Each row below holds a small network's activations on one input, seen along a few directions.
Each table varies a few parts of the input and shows all the possible inputs, shuffled.
A made-up example of a description, with smaller parts first: line(4) and (point or ring(9) or (values(3) and ring(5))).
Shared parts are said once, and a part with two or three values counts as separate values.
In the rows, 128 means zero.

Other details of the inputs shift rows strongly along two fixed directions, in all tables alike. That doesn't count.

Table:
x1: [128 141 121 100  71 135 151  98 110  85 171]
x2: [128 120 122 125 146 102 122 120 118 130 127]
x3: [147  98 120 139 219  98  80 138 115 163 112]
x4: [187 124 135 147 122 179  97 176  99 138 206]
x5: [100 155 132 129  63 141 171 106 146 101 111]
x6: [185 129 112 123 131 213  75 173  85 147 217]
x7: [149 120 125 121 136 149 102 155 104 140 176]
x8: [149 110 127 162 213 135  80 151 124 170  93]
x9: [169 142 108 122  53 155 137 111  82  73 235]
x10: [152 137 109 134 140 175 104 128 120 140 139]
x11: [ 46 123 170 100  78  50 209 105 197 100  54]
x12: [152 108 110 154 226 115  75 129 116 164  97]
x13: [151 124 133 114 134 170 109 151 123 140 154]
x14: [105 111 134 142 170  64 125 126 138 146  83]
x15: [113 145 126 155  74  92 174  97 139  92 116]
x16: [126 135 119 152 145 139 117 135 133 151 101]
x17: [ 96 145 151  99  54 139 178 122 160 103 124]
x18: [131 130 114 139 149 118 120 109 120 125 112]
x19: [ 81 121 148 156 174  72 143 127 181 162  12]
x20: [119  93 158 145 211  94 105 169 160 175  62]
x21: [139 121 113 144 183 111 103 116 122 142 102]
x22: [109 105 161 141 171  97 127 160 154 156  75]
x23: [144 101 141 147 202 127  86 178 129 179 111]
x24: [125 121 119 115 149 106 121 113 127 132 122]
x25: [146 130 112 140 173 159  92 134 129 160 113]
x26: [125 112 141 114 140 116 128 140 134 129 133]
x27: [152 161 109 121  66 205 132 115 103  98 183]
x28: [ 52 148 167  94  29  99 218 105 200  92  73]
x29: [101 134 142  94  73 119 168 118 145 102 138]
x30: [184 141  86 139 136 186  81 127  67 122 204]
x31: [150 120 117 128 143 131 105 127  94 123 165]
x32: [ 62 140 147 106  54  60 206  81 163  79  84]
x33: [169 119 123 111 135 172  98 150  92 126 199]
x34: [123 121 149 133 129 132 127 159 137 142 122]
x35: [101 149 132 123  81 137 166 102 155 108  99]
x36: [107 123 139 165 170 103 122 141 149 159  61]
x37: [121 108 135 162 218 101  99 141 155 175  45]
x38: [137 100 153 155 161  82 125 162 133 145 126]
x39: [152 120 137 128 133 167 104 162 113 138 163]
x40: [125 161 105 118  71 152 152  90 116  96 151]
x41: [148 122 116 132 143 129 104 130  95 127 164]
x42: [127 157 108 119  70 150 153  91 111  89 154]
x43: [144 141 122  96  64 175 135 131 103 100 209]
x44: [179 122 103 116 149 165  84 128  79 123 200]
x45: [132 113 140 125 168 135 107 156 145 161 109]
x46: [131 167 124 142  22 163 178 107 133  80 162]
x47: [ 81 101 149 134 184  31 143 114 169 142  33]
x48: [170 127 101 120 137 157  91 129  79 127 197]
x49: [ 98 158 112 108  69 123 171  75 146  95 113]
x50: [129 109 142 123 149 114 122 148 124 135 133]
x51: [129 112 134 113 151 118 119 144 133 141 133]
x52: [111 128 142 108  80 122 158 128 132 101 152]
x53: [ 84  97 161 135 180  44 143 147 170 157  48]
x54: [117 142 131  83  60 151 159 113 133  98 170]
x55: [141 122 113 154 178 114 100 126 111 142 111]
x56: [ 53 144 138 125  91  54 198  75 188 107  29]
x57: [172 142  88 135 138 173  91 120  82 131 179]
x58: [175 142  99 140 134 202  86 141  92 140 179]
x59: [ 99 133 145 108  72 113 166 126 139 103 140]
x60: [146 115 121 164 212 132  83 152 126 177  86]
x61: [ 97 159 114 125  64 116 170  88 136  97 117]
x62: [150 111 110 158 221 111  79 132 115 166  95]
x63: [122 143 144 100  57 165 160 128 137 100 157]
x64: [127 119 123 121 148 102 122 118 123 129 122]
x65: [120 148 139 100  55 165 161 129 136 106 157]
Description of these inputs: ring(5) and (point or (values(2) and line(6))).
Q: The inputs of x58 and x23 match in every part but the ring(5) part. If x8 is changed in the same way as x58 into x23, which row does it become?
A: x63
Q: The inputs of x9 and x38 match in every part but the ring(5) part. If x44 is changed in the same way as x9 into x38, which row does it become?
A: x26
Q: Start at x41 and move only the ring(5) part, one step at a time. The first step leads to x30. Which rows follow, in order?
A: x36, x34, x59
Q: List by row number the other rows that have the ring(5) part in common with x61.
A: x12, x15, x18, x21, x30, x40, x42, x49, x55, x56, x57, x62
Q: Change only the values(2) part in x52. List by row number the other rows that result.
A: x43
Q: Change only the values(2) part in x11. List by row number the other rows that result.
A: x54
